These are the activations of a small neural network, seen along a few directions. Each row is one input.
In each table, some parts of the input vary, and every possible input appears once, in random order.
Descriptions start from the smaller parts, as in this example, which fits no table here: one of 3 separate values, together with either a single point or one of 11 places around a ring or (one of 4 places along a line, together with one of 5 places around a ring).
Shared parts are said once, and a part with two or three values counts as separate values.

Other details of the inputs vary at random and push rows far along three fixed directions, the same in every table; ignore that.

A family of inputs:
x1: [ 59  -5 -32  24 -19   7  28  10  17 -10  14]
x2: [ 38  14 -25 -15  12  46  -5  16   9 -26  23]
x3: [ 91  19 -42  24 -14  -5  10  -2  37  -3  18]
x4: [-39 -26   9  38 -54 -51  45 -17   5  31 -12]
x5: [ 31 -20  -7  31 -27 -16  30   0  31  18 -22]
x6: [-41 -31  25  39 -55 -34  32 -24  15  26 -13]
x7: [-17  63  -6 -10  27 -72 -59 -54 -31   4  -9]
x8: [-40 -17  25  -9 -12 -23  26  -8 -11  10 -26]
x9: [-11 -20   4  -9   4  52   2  22  15 -18  27]
x10: [-49  37   3 -33  27  -3 -44 -10 -26  -3   7]
x11: [-28 -51  31   7 -28   7  53   2   1  16  -8]
x12: [-12  63  -2  -3  28 -77 -68 -60 -33   3 -11]
x13: [ 59  32 -29  -4  17  21 -36  10  13 -15  21]
x14: [ 69  30 -31  -7  23  33 -27   7   8 -30  22]
x15: [-29 -13  12 -18  23  31 -13  15  -3  -8  -9]
x16: [ 28 -12   7  -4   6  12   2  16   7  -8 -10]
x17: [ 63   0 -10  23 -18 -38  29 -18   8  18 -12]
x18: [ 11 -18   7 -25  18  46  10  29  -1 -24   0]
x19: [-52 -29  11 -24   5  43  25  26   4   0  -7]
x20: [-40  10  14  23 -10 -63 -23 -32 -23  18 -13]
x21: [ 22 -26 -11  18 -18  28  31  19  12 -14  16]
x22: [-70  28  15  -2   3 -50 -24 -37 -36  13 -13]
x23: [ -3   0   7 -17  10  -6   5   1 -12  13  -2]
x24: [ 25  -8  -7  53 -49 -39  27 -14  25  25  -6]
x25: [-32  20   7 -30  43   4 -38  -9 -27 -11 -17]
x26: [-61   3  19 -17  21  26 -30   8 -22  -9  10]
x27: [ -5 -31  19   0 -12  10  26  13   6  16  -1]
x28: [-13 -24  22  11 -25 -29  25   0   9  20 -26]
x29: [ 36  29 -21  -1  18 -26 -14 -17  -2   0 -21]
x30: [ 37  33  -2 -28  53   6 -56   3 -24 -11   7]
x31: [ 69  -8 -15  28 -32 -37  41  -1  28  16 -22]
x32: [-47 -28  12 -25   6  68   5  33  12 -15  30]
x33: [ 62  40 -39  -6  25  25 -26  17   5 -18  24]
x34: [-58 -24  14 -11  -1  30   2  25  -9  -3  17]
x35: [-53 -28  15 -21   7  74  13  31  -6 -23  22]
Description of these inputs: one of 5 places around a ring, together with either one of 3 separate values or one of 4 places along a line.
- Changing only the place on the ring of 5 turns x22 into x24. The same change can be made to x29. Which row results? => x5
- A walk changes only the place on the line of 4. It starts at x3 and steps to x10. List the rest of the walk in order. => x33, x4
- List by row number the other rows that have the place on the ring of 5 in common with x14. => x11, x12, x18, x21, x25, x35

A family of inputs:
x36: [-93 -12  41 -41  39  19 -11 -10 -48 -21 -37]
x37: [ 47  79 -43 -45  59   1 -60 -30 -54 -43  42]
x38: [ 71  60 -27   0  44  10 -72 -30   0 -48   4]
x39: [-111   32   13   -4    5  -58  -67  -30   -5   15  -35]
x40: [ 76  14 -40  24 -11 -13  18   1  53  13 -43]
x41: [-14 -38   7 -26   3  37  62  26 -21 -24  -5]
x42: [-16 -55  26 -17 -15  71  46  52  -7   4  55]
x43: [-14 -28  29  24   9   7 -36  14   4   5  -5]
x44: [-30 -21  -5 -22  16 109   4  38  -3 -59  57]
x45: [ 46  -4  12 -37  35  17  -9  45 -25  -5   6]
x46: [-36  53 -12  38 -26 -89 -28 -60  12  37  -5]
x47: [ 53 -61  22  46 -41 -39  45  -4  36  41 -48]
x48: [ 72  36 -57  19 -22 -21  27 -11  32  24  23]
x49: [-82 -27  56  40 -48 -45  -3 -21 -16  38   9]
x50: [ 30 -27 -22   3 -47  -4  84  20  44  23 -17]
- What do these inputs look like to the network? => one of 3 separate values, together with one of 5 places around a ring
- Changing only the place on the ring of 5 turns x48 into x40. The same change can be made to x37. Which row results? => x36
- Change only the choice among 3 separate values in x43. List by row number the other rows that result. => x38, x39
